A small network was shown many inputs. Here are its activations along a few directions, one row for each input.
In each table, some parts of the input vary, and every possible input appears once, in random order.
Descriptions start from the smaller parts, as in this example, which fits no table here: line(4) and (point or line(9) or (values(3) and ring(8))).
Shared parts are said once, and a part with two or three values counts as separate values.
In the rows, zero is written as 128.

Other details of the inputs shift rows strongly along two fixed directions, in all tables alike. That doesn't count.

A family of inputs:
x1: [154 145 112 126 144 111 162 145 144 221 157 202]
x2: [ 84  93 161 130 111 123 169 150 120  95 140  89]
x3: [167 149  97 103 152 140  33 113 128  80 105 145]
x4: [ 71 113 155 129  83 107 114 105 147 136 121  90]
x5: [182 158 123 171 138 158 194 148 118 224 135 170]
x6: [170 138 122 139 149 137 196 173 125 199 157 195]
x7: [ 92 120 151 161  92 134 161 101 123 128 111  64]
x8: [ 67  97 151 112 108  93 134 126 140 111 144 100]
x9: [179 167  93 139 160 163  53  92 108  99  86 111]
x10: [156 148 112 131 142 115 162 140 142 226 152 198]
x11: [187 143 104 127 172 171  87 140  95  58 107 126]
x12: [162 136 112 119 147 117 191 163 141 193 164 209]
x13: [ 83  90 161 124 113 120 170 154 122  90 145  93]
x14: [189 147 104 133 170 175  87 135  94  62 103 122]
x15: [ 69 109 155 124  85 103 114 109 148 132 126  95]
x16: [167 144  94 102 171 137  54 121 117  69 115 142]
x17: [ 83 104 151 134 101 117 162 121 128 107 129  86]
x18: [ 73 110 151 134 101 109 134 108 133 130 126  82]
x19: [150 141 116 111 129 101 142 151 159 218 161 220]
x20: [165 146  98  98 153 135  34 117 130  76 110 149]
x21: [ 85 108 151 140  99 121 162 117 127 112 126  81]
x22: [ 78 125 155 150  77 120 114  90 143 152 106  73]
x23: [ 81 101 151 128 103 114 163 126 129 103 134  90]
x24: [178 141  93 107 171 150  82 130 111  52 113 140]
Each input here is: line(4) and (point or line(5)).
- Changing only the line(4) part turns x8 into x12. The same change can be made to x18. Which row results? => x21
- List by row number the other rows that have the line(4) part in common with x19. => x3, x4, x15, x20, x22

A family of inputs:
x25: [116 126 132 132 120 124 130 119 129 130 125 114]
x26: [116 126 134 132 120 126 129 121 129 130 125 114]
x27: [116 126 131 132 121 123 131 117 129 129 125 114]
x28: [120 114 136 128 133 129 152 143 118 109 136 117]
x29: [117 125 136 133 118 128 128 125 129 130 125 115]
x30: [116 125 135 133 119 127 128 123 129 130 125 115]
x31: [199 157 105 144 157 143 201 166 129 228 155 222]
x32: [114 120 137 125 118 123 125 131 132 124 130 123]
x33: [113 121 133 123 120 119 127 125 133 124 130 122]
x34: [113 122 132 123 121 118 128 123 133 124 130 122]
x35: [117 124 138 133 118 129 127 127 129 130 125 115]
x36: [211 163  76 106 186 164  31 122 108  56  99 155]
x37: [112 122 130 123 122 117 129 122 133 124 130 121]
x38: [114 121 136 124 119 121 125 129 132 124 130 122]
- Changing only one part turns x37 into x27. The same change can be made to x38. Which row results? => x29
- What is each input in this table made of? => values(2) and (point or line(6))
